A small network was shown many inputs. Here are its activations along a few directions, one row for each input.
In each table, some parts of the input vary, and every possible input appears once, in random order.
A made-up example of a description, with smaller parts first: one of 8 places around a ring, together with either a single point or one of 9 places around a ring or (one of 3 separate values, together with one of 4 places along a line).
Shared parts are said once, and a part with two or three values counts as separate values.
In the rows, zero is written as 128.

Other details of the inputs shift rows strongly along two fixed directions, in all tables alike. That doesn't count.
To show where, the next rows are all for the same input, with only those details redrawn:
[183  99 234  77 128  81 115 116 219  42  90 128 121  26 143 126]
[ 46 167  56 144 124 157 124 138  85 145 143  82 131 225  87 129]
[ 42 170  78 124 127 138 115 141  93 149 118  68 139 181  95 102]
[182 100 238  72 129  77 112 117 221  44  83 123 123  15 144 119]
[141 119 167 107 125 113 121 121 172  74 117 118 121 108 122 138]
[ 71 157 139  90 131 106 106 138 134 127  82  67 143  97 114  78]
[181 100 238  72 129  77 112 118 220  44  82 123 123  16 144 119]
[162 105 120 160 116 158 143 110 158  58 187 160  97 216 102 216]

A family of inputs:
r1: [101 148  90 131 119 115 122 160  82 179 104 115 148 105 138  85]
r2: [222  76 168 158 125 141 136 102 196  18 196 184  78 179 110 250]
r3: [102 147 107 140 121 139 106 147 101 125 139  95 136 180  88 142]
r4: [180 111 147 142 121 135 118 129 153  64 162 149 113 173 101 201]
r5: [137 126 127 123 134 134 142 119 131 171 135 145 132 112 158 114]
r6: [ 88 142 121 110 142 114 117 107 101 201  80 112 149  64 167  59]
r7: [ 94 148 112 107 143 112 131 144  81 194  82 105 164  64 137  58]
r8: [158 113 101 157 127 155 158 123 125 140 178 174 122 180 137 151]
r9: [ 99 153 102 113 141 126 137 143 103 185 111 114 147 120 148  70]
r10: [138 125  93 153 133 143 143 101 119 174 148 156 119 167 160 144]
r11: [ 68 142  73 169 131 173 120 132  77 127 158 107 109 226  74 163]
r12: [117 130 108 144 122 148 131 122 135  91 157 124 114 196 100 169]
r13: [ 57 174  90 139 123 136  99 159  67 154 120  75 144 177  80 111]
r14: [152 108 127 171 110 160 144 114 144  59 188 163  95 212  98 211]
r15: [118 131 193  97 132  90  99 134 155  94  90  92 124  53 119 101]
r16: [117 133 147 128 129 133 102 144 114 104 108 110 132 125  94 133]
r17: [116 140  70 163 126 171 153 116  88 180 177 158 119 196 138 149]
r18: [152 118  94 147 125 140 155 133 104 164 158 156 132 160 128 144]
r19: [101 126 146 126 126 137 119 127 130  95 110 112 122 126 104 126]
r20: [195  99 113 163 131 164 166 104 147 123 195 200 100 191 155 203]
r21: [164 102 205 102 120 101 120 118 194  57 110 123 121  68 130 133]
r22: [202  90 195  95 120  74 121 143 177 109  86 152 138   4 173 103]
r23: [ 95 142 108 114 132 107 115 158  87 177  73 105 159  59 145  61]
r24: [202  88 128 172 119 151 155  80 150 121 184 210  96 163 162 197]
r25: [189  92 112 173 131 171 166 108 131 103 194 209 110 183 140 190]
r26: [ 87 147 104 119 143 139 133 123  90 194 112 121 145 103 153  82]
r27: [ 96 142 103 126 132 123 126 111 108 208 108 117 142 111 160  80]
r28: [ 79 149 147 100 134 103  96 140 128 129  92  61 136  91 108  85]
r29: [ 87 153  55 137 125 126 125 164  69 194 113 107 148 152 134  95]
r30: [ 91 158  70 137 127 134 141 147  63 204 125 115 149 142 123  91]
r31: [184 109 146 116 134 109 148 132 141 138 125 158 132  92 151 130]
r32: [124 141 148 103 133 110 132 136 125 161 100 126 145  60 156  62]
Changing only one part turns r8 into r9. The same change can be made to r18. Which row results? -> r31
What do these inputs look like to the network? -> one of 4 places along a line, together with either one of 3 separate values or one of 5 places along a line
Which other rows agree with r19 in the place on the line of 4? List them by row number. -> r6, r7, r11, r16, r23, r25, r26
Which other rows agree with r15 in the place on the line of 4? List them by row number. -> r1, r13, r14, r17, r24, r30, r32

A family of inputs:
r33: [119 130 121 126 127 134 131 118 134 127 134 125 129 144 127 133]
r34: [129 132 127 129 130 135 130 128 127 126 135 128 125 146 121 134]
r35: [133 131 122 128 128 132 130 135 126 126 140 129 124 144 118 139]
r36: [164 113 126 141 122 129 145 117 136 127 146 163 119 136 143 152]
r37: [ 96 147 144 108 135 108 109 134 117 151  94  96 143  82 129  82]
r38: [ 96 146 140 110 129 110 106 136 116 152  92  95 142  84 133  83]
r39: [123 123 115 135 126 134 129 121 130 123 136 131 118 146 129 136]
r40: [132 130 122 130 129 131 130 125 132 125 133 125 128 147 125 137]
r41: [129 126 114 136 122 127 131 141 124 121 131 132 130 141 122 134]
r42: [128 132 129 133 127 135 128 125 130 127 142 130 122 147 123 136]
r43: [120 130 124 136 132 138 130 119 123 124 134 133 124 139 122 138]
r44: [133 123 125 135 126 133 132 137 118 115 136 136 130 136 117 135]
r45: [150 117 121 142 123 137 139 120 122 138 140 152 126 131 136 139]
r46: [102 142 139 109 132 113 110 138 115 148  88  98 143  88 130  89]
r47: [124 130 147 111 127 109 114 140 126 134 100 110 138  83 130 108]
r48: [116 133 126 128 128 138 134 120 130 128 135 128 126 144 123 132]
r49: [128 131 122 132 126 130 127 122 132 128 140 124 126 148 127 136]
r50: [ 94 142 150  97 133 109 122 131 134 145  90  94 139  78 135  75]
r51: [132 126 117 133 125 123 126 136 126 130 131 127 126 138 123 140]
r52: [120 127 123 139 132 138 134 121 123 123 135 131 120 139 123 135]
r53: [125 129 124 135 132 135 126 127 115 128 132 129 127 144 118 136]
r54: [127 126 118 139 121 134 130 141 115 120 132 133 131 138 120 135]
r55: [128 132 121 129 124 134 134 140 124 120 136 130 129 143 118 128]
r56: [125 127 121 138 127 141 126 120 125 121 135 136 122 141 126 143]
r57: [128 127 121 133 129 131 126 133 114 129 136 127 128 139 115 138]
r58: [122 126 118 131 127 133 125 120 131 125 132 132 123 142 129 136]
r59: [167 112 132 135 128 131 145 118 144 119 151 161 120 136 150 155]
r60: [104 142 141 106 129 103 108 134 128 148  93  98 140  85 136  85]
r61: [240  73 235  97 134  95 138 112 219  64 120 187 115  21 177 147]
r62: [131 125 119 137 127 130 126 129 127 127 131 131 125 147 125 141]
r63: [118 128 116 139 127 140 128 123 120 126 133 128 120 140 126 134]
r64: [130 131 116 129 124 128 134 138 129 120 133 126 132 141 123 129]
r65: [122 124 120 131 126 135 136 118 135 123 139 126 123 148 129 135]
r66: [131 133 115 129 127 127 129 133 128 129 136 121 128 144 122 138]
r67: [113 134 106 134 135 138 131 131 104 163 127 128 138 130 129 109]
Changing only one part turns r45 into r67. The same change can be made to r46. Which row results? -> r53
What do these inputs look like to the network? -> one of 5 places around a ring, together with either a single point or one of 6 places along a line

A family of inputs:
r68: [139 130  92 131 126 148 149 109 149 133 160 145 127 171 155 143]
r69: [156 120 103 129 130 134 150 127 135 135 161 143 128 170 124 158]
r70: [134 114 163 126 132 115  93 122 159  66 123 108 102 119 114 167]
r71: [179 111 149 133 111 128 144 123 186  32 163 151 101 184 101 208]
r72: [ 70 149  81 130 124 142 132 162  62 166 108 118 148 112 112  81]
r73: [185 112 227  94 138 107 124 139 168  89  96 151 139  12 145 110]
r74: [ 92 166  94 110 132 118 115 173  89 181 115  94 156 148 112  84]
r75: [179 114 195  86 121  76 131 119 199 106 114 132 128  41 168 103]
r76: [ 92 144 128 130 130 139 138 116 112 150 134 120 125 129 131  91]
r77: [ 47 153 160  87 131 118 101 139 126 113  71  53 156  80  96  49]
r78: [202  91 114 155 113 131 154 151 145  90 160 174 117 159 130 174]
r79: [123 144  91 163 119 148 107 133  80 153 148 128 130 187 110 155]
r80: [ 98 131  80 159 128 157 127  99 109 165 142 136 116 192 140 153]
r81: [ 77 154  93 130 139 126 107 124  82 195 102  86 141 132 114 103]
r82: [110 134 164 106 123  93 100 120 141 160  84  98 128  60 153  87]
r83: [120 120 113 142 142 161 154  98 127 129 150 161 114 165 146 136]
r84: [155 110 163 123 147 134 150 115 142 118 129 151 123  90 129 134]
r85: [147 106  93 172 117 128 125 135  92 122 143 155 125 153 124 166]
What do these inputs look like to the network? -> one of 3 separate values, together with either a single point or one of 5 places along a line
Changing only the choice among 3 separate values turns r81 into r69. The same change can be made to r79. Which row results? -> r74
Which other rows does r73 become when the place on the line of 5 takes its other values? List them by row number. -> r72, r76, r83, r84
